cols: C W P J N G E U L
[ 92  99  83 133 166 110  98 159 186]  F
[121 107 111 170 152  73 124  73 155]  X
[161 152 124 157 122 101 150 101 128]  A
[ 94  97  79 134 164 106 100 156 192]  H
[117 112 153  91  90 165 142 156 115]  B
[150 137 121 176 131  76 142  66 131]  Z
[ 94 105  82 130 170 111  99 158 182]  M
[153 150 122 162 127 103 145  90 125]  K
[ 89 107  85 145 169 114 105 163 186]  D
[159 152 133 146 117 119 162 121 125]  V
[153 148 129 164 123  99 154  92 129]  T
[ 94 111  87 133 168 108  98 155 178]  Q
col: [186 155 128 192 115]
L
col: [192 115 131 182 125]
L
col: [128 192 115]
L
col: [111 124  79 153 121  82 122  85 133 129]
P
col: [145 105 162 154]
E

cols: mada neno Ruba Miz mupef Rugas
[120 138  79 175 120  77] -> Y
[120 138  79  70 175 164] -> S
[120 138  79 175 109  77] -> R
q: [120 138  79  70 175 164]
S
q: [120 138  79 175 120  77]
Y
col: [ 77 164]
Rugas

cols: boba duru Migur dusiv
[ 68  99 145 133] = Pufin
[178 149  88 105] = sozu
[ 64 128 124 126] = keda
[158 180 144 111] = duki
[ 68  99 138 143] = vibu
[ 91 110 153 159] = Far
[ 90 134 136  93] = pogu
[152 179 156  99] = kavud
[186  86  96 143] = suv
[105 125 160  69] = peb
[ 73 111 107 106] = vom
col: [149 128 180  99]
duru
col: [133 105 126 111 143]
dusiv
col: [180  99 110]
duru
col: [ 99 110 134 179]
duru
col: [126 111 143]
dusiv
col: [124 144 138 153]
Migur

cols: Zoluk fika Des tosa vumot
[117 184  96 147  77] = ferup
[127 135 147 101  88] = komad
[127 154 147 101  88] = vunu
col: [147 147]
Des
col: [101 101]
tosa
col: [117 127]
Zoluk
col: [147 101]
tosa
col: [127 127]
Zoluk

cols: rugul Ril roku fugik Vuzu Kug
[134 124 127 113 132 161] -> Vuku
[147 126 128 115 140 187] -> bov
[135 139 132 155 129 121] -> rabe
[146 127 129 115 141 188] -> zifof
col: [147 135 146]
rugul
col: [127 128 132]
roku
col: [187 121 188]
Kug
col: [126 139]
Ril
col: [113 115 155]
fugik

cols: Kogu vufeg Buro Ket
[103 150 187 111] : muba
[131 119 129 135] : bosad
[139 131 129 123] : deno
[151 123 120 130] : Tosav
[135 133 134 124] : nolig
[138 145 146 108] : sadu
col: [129 120 134 146]
Buro
col: [111 135]
Ket
col: [103 131 139]
Kogu
col: [135 123 130 124 108]
Ket
col: [129 129]
Buro

cols: talid Meb vit gar
[152 172 130 144]  vis
[ 89 194 121  63]  Lubiz
[149 120 126 142]  maz
[152 172 114  72]  bida
[152 172 114 111]  dozaz
col: [130 121]
vit
col: [121 126 114]
vit
col: [152 152]
talid
col: [152  89 149 152]
talid
col: [ 89 149]
talid
col: [144  63 142  72]
gar
col: [172 194 120]
Meb

cols: Nozom mefif rusa sizap
[122 176  90  90]  vama
[137 172  89  88]  kizi
[122 193 113 128]  Pogis
[127 182  94  97]  rak
[155 192 114 129]  Bedob
[150 193 108 120]  relu
[124 191 103 112]  puzez
[126 188  98 105]  mume
col: [ 88 128  97 129 120 112 105]
sizap
col: [ 90  89 113  94 114]
rusa
col: [113  94 114]
rusa
col: [ 94 114 108 103  98]
rusa
col: [120 112 105]
sizap
col: [128  97 129 120]
sizap

cols: ziz lile linut Buko soz
[157 132  86 163  83] = pagev
[ 71  65 168 179 123] = subem
[126 103 123 154  91] = lage
col: [179 154]
Buko
col: [132  65]
lile
col: [ 83 123]
soz
col: [157  71]
ziz
col: [ 65 103]
lile
col: [168 123]
linut

cols: zivit zefo Sivu latel num fafak
[ 85 135 114 113 141 161] : Bub
[153  90 138 140 121 160] : zepus
[122 136 123 184  93 110] : fibog
[121 131 137 180  85 121] : dif
[126 120 112 137 165  82] : fopen
[123 118 112 127 173  83] : rilor
col: [131 120]
zefo
col: [123 137 112]
Sivu
col: [184 180 137]
latel
col: [160 110]
fafak

cols: nog buk nilu pake
[156 162 135 123] -> pegu
[ 92 150 149 179] -> tuf
[147 121 147  83] -> bif
[160  88 102  79] -> perot
[120 139 113 168] -> Naru
[127 160 147 144] -> sivim
[149 140  76 146] -> Nufu
[145 111  94  88] -> por
col: [147  76  94]
nilu
col: [ 83  79 168 144 146  88]
pake
col: [147 102]
nilu

cols: Vunod tadi zat duk Gufi kur fato konus
[155 119 172 117  82 158  78 130]  tigos
[ 71 173  82  89 169 120 124  95]  vovog
[173 138 150  94 105 183 119 118]  zore
[ 77 177  86  90 157 127 116 100]  Navub
[103 145 112 128 128 126 112 119]  Ziba
[169 116 145 121 128 157 142 123]  sanu
[161 132 154 101 112 180 118 120]  bubo
col: [119 116 112]
fato
col: [120 183]
kur
col: [124 119 116 112]
fato

cols: Radi mebal tazug tak lipo Bis pefu rapa Rine Nuf
[106 114 101  96 137 174 130  84 153 150]  Vovin
[148 157 153 160 149 141  98 135 102 164]  maru
[121 148 126 143 171 177  85  97 107 195]  Feli
[ 85 109 104 167 101  97 149 157 121 115]  kule
[102 104 104  95 131 137 129 104 135 117]  Zuvef
[106 112 100  89 131 179 132  80 154 151]  Rativ
[155 160 155 166 140 144 110 131 113 166]  nuse
[106 113 101 101 128 174 133  80 156 152]  gapas
[138 161 144 157 155 160  92 120 103 174]  zusub
[ 83 117 103 171  99 105 149 147 126 127]  Gur
[146 160 149 158 157 155  95 126 104 175]  tik
col: [160 143 167  95  89]
tak
col: [137 149 171 101 131 131 140 128 155  99]
lipo
col: [105 155]
Bis

cols: fivi Kivom tus rikes zot motaz Didum moda
[103 140 179 100 120 155 129 132] : kig
[140 108  99 140 145 116 116 121] : bot
[143 149 155 152 122 137 154 148] : sasuz
[102 140 174  99 119 152 128 131] : Gos
[141 150 141 144 129 138 149 142] : peban
[102 142 176  99 120 155 129 132] : sope
[140 146 123 139 137 137 143 133] : vor
col: [129 116 154]
Didum
col: [179  99 155 174 141]
tus
col: [176 123]
tus
col: [155 116]
motaz
col: [121 148 131 142]
moda
col: [141 102]
fivi
col: [155 137]
motaz

cols: sodo Tafu Nenap mas Zego biv tekit lalan
[175 168 160 125 179 112  84 168] -> fafu
[104 127 114 111 182 155  63 114] -> keze
[ 69 119  82 173  89  86 164 134] -> vek
[114  88 103  93 124 174 109  90] -> vodad
col: [155  86]
biv
col: [111 173]
mas
col: [112 155]
biv

